Read these off the grid that follows. Counting starts at 0.
1) Report the entry at row 2, column 0.
2) Report the entry in row 1 and column 0.
3) Report the entry in the top-left corner.
4) Report the entry at row 0, column 1.
5) Report the bottom-right entry.
6) Report the entry just right of the smallest entry.
7) Report the top entry of the column that holds the smallest entry.
8) Report the entry just left of the smallest entry.
[[ 35   6 -37  -9  13  -4   4  27  -7 -31   1  21]
 [  1  19  58  32  -4  24  41  31  55  61   6 -14]
 [ 37  -6 -48 -10  13  -3 -12  11 -23 -42  11  31]
 [-21   9   9  -5  12  -4 -10 -25 -15  -2   0   2]
 [-15   1  -2  -6   9  -4 -17 -26 -21 -10   4   6]
 [-17  13  14  -2   8  -2   1 -10  -2   6  -4  -4]
 [ 25 -26  16  31 -18  26   7  13  26  31  29   7]
 [ 36  -6 -36  -4   7   0  -3  19  -9 -28   9  23]
 [-14  -5  -3  -4  10  -1 -24 -35 -26 -11  12  12]
 [ 32  -4 -37  -7   8  -2  -4  17 -12 -30   6  21]
 [-15  27  42  11   3   6  30  18  33  37 -11 -18]
 [ 32  -1 -34  -6   9  -1   0  20  -8 -27   5  20]
 [-16   5  -3  -9  11  -7 -14 -24 -20 -12   0   4]
 [ -8   0 -15 -10  13  -6 -21 -26 -29 -22   6  14]
 [ 30 -16 -10  14  -6  13   2  16   9   2  18  14]
 [ 24  -4 -45 -13  22  -4 -24 -10 -37 -46  16  36]]
1) 37
2) 1
3) 35
4) 6
5) 36
6) -10
7) -37
8) -6

Read these off the table that follows.
1) Report the first entry on the diagonal from the top-right corner.
2) Report the smallest entry.
3) Report the top entry of the column that holds the largest entry.
4) Report the smallest entry in the first column.
5) Report the bottom-left entry.
6) Report the fifth entry, reading row by row.
7) Report the entry just right of the smallest entry.
8) Report the entry directly below the largest entry.
[[ 44  -3  51  10]
 [ 44 -11  -8  10]
 [ 44  31  17 -20]
 [ 44 -43  -8  10]
 [-54  -5 -23  10]
 [ 44 -68  -8   9]
 [ 44  -5  -8  39]
 [ 44  -5  25  26]
 [ 44  -5  -8  21]
 [ 44 -20  -8  10]
 [ 44  34  -2 -31]]
1) 10
2) -68
3) 51
4) -54
5) 44
6) 44
7) -8
8) -8

[[1.09, -0.86, -0.59, 1.50, -0.65, -0.04], [0.98, -0.69, -0.57, 1.44, -1.09, 0.56], [0.30, 1.21, 1.25, 0.11, 2.10, 0.61], [0.54, -0.62, 0.42, 1.08, 0.81, -0.26], [1.08, 0.73, -0.17, 0.53, -1.67, 1.11], [0.08, 1.17, 1.39, -0.31, 1.15, 0.58], [-0.07, 1.16, 1.66, -0.06, 1.46, 0.63], [0.70, 1.90, 1.05, -0.23, -0.48, 1.45], [0.77, 1.41, -0.31, 0.22, -0.51, 1.33], [0.13, 1.73, 1.15, -0.04, 1.83, 1.02]]
The entry just right of -0.51 is 1.33
What is the entry just right of 1.09?
A: -0.86
The entry just left of 1.17: 0.08
The maximum -> 2.10
The entry just left of the smallest entry -> 0.53
The entry just right of the largest entry is 0.61
What is the entry just left of 0.81?
A: 1.08
What is the entry just left of -0.26?
A: 0.81
What is the entry just left of 1.33?
A: -0.51
What is the entry just left of the largest entry?
A: 0.11
What is the entry just right of 1.17?
A: 1.39
What is the entry just right of -0.65?
A: -0.04
The entry just right of 1.21 -> 1.25
The entry just right of 0.98: -0.69

[[5 5 5 4 4 5 4 5 4 5 5]
 [4 4 4 3 7 4 7 4 7 4 5]
 [6 5 6 3 2 5 3 6 3 5 5]
 [7 7 6 2 4 8 5 3 5 7 8]]
Give the entry in the bottom-right corner.
A: 8
The top-right entry -> 5
Give the entry in the bottom-left corner.
A: 7
Give the top-left entry.
A: 5
Give the third entry, reading row by row.
A: 5
The 5th entry, reading row by row is 4
The third-last entry, reading row by row is 5

Read these off the row that follows.
1) Report the minimum.
2) Report the entry just left of the smallest entry.
(6, 3, 2, 3, 7, 1)
1) 1
2) 7
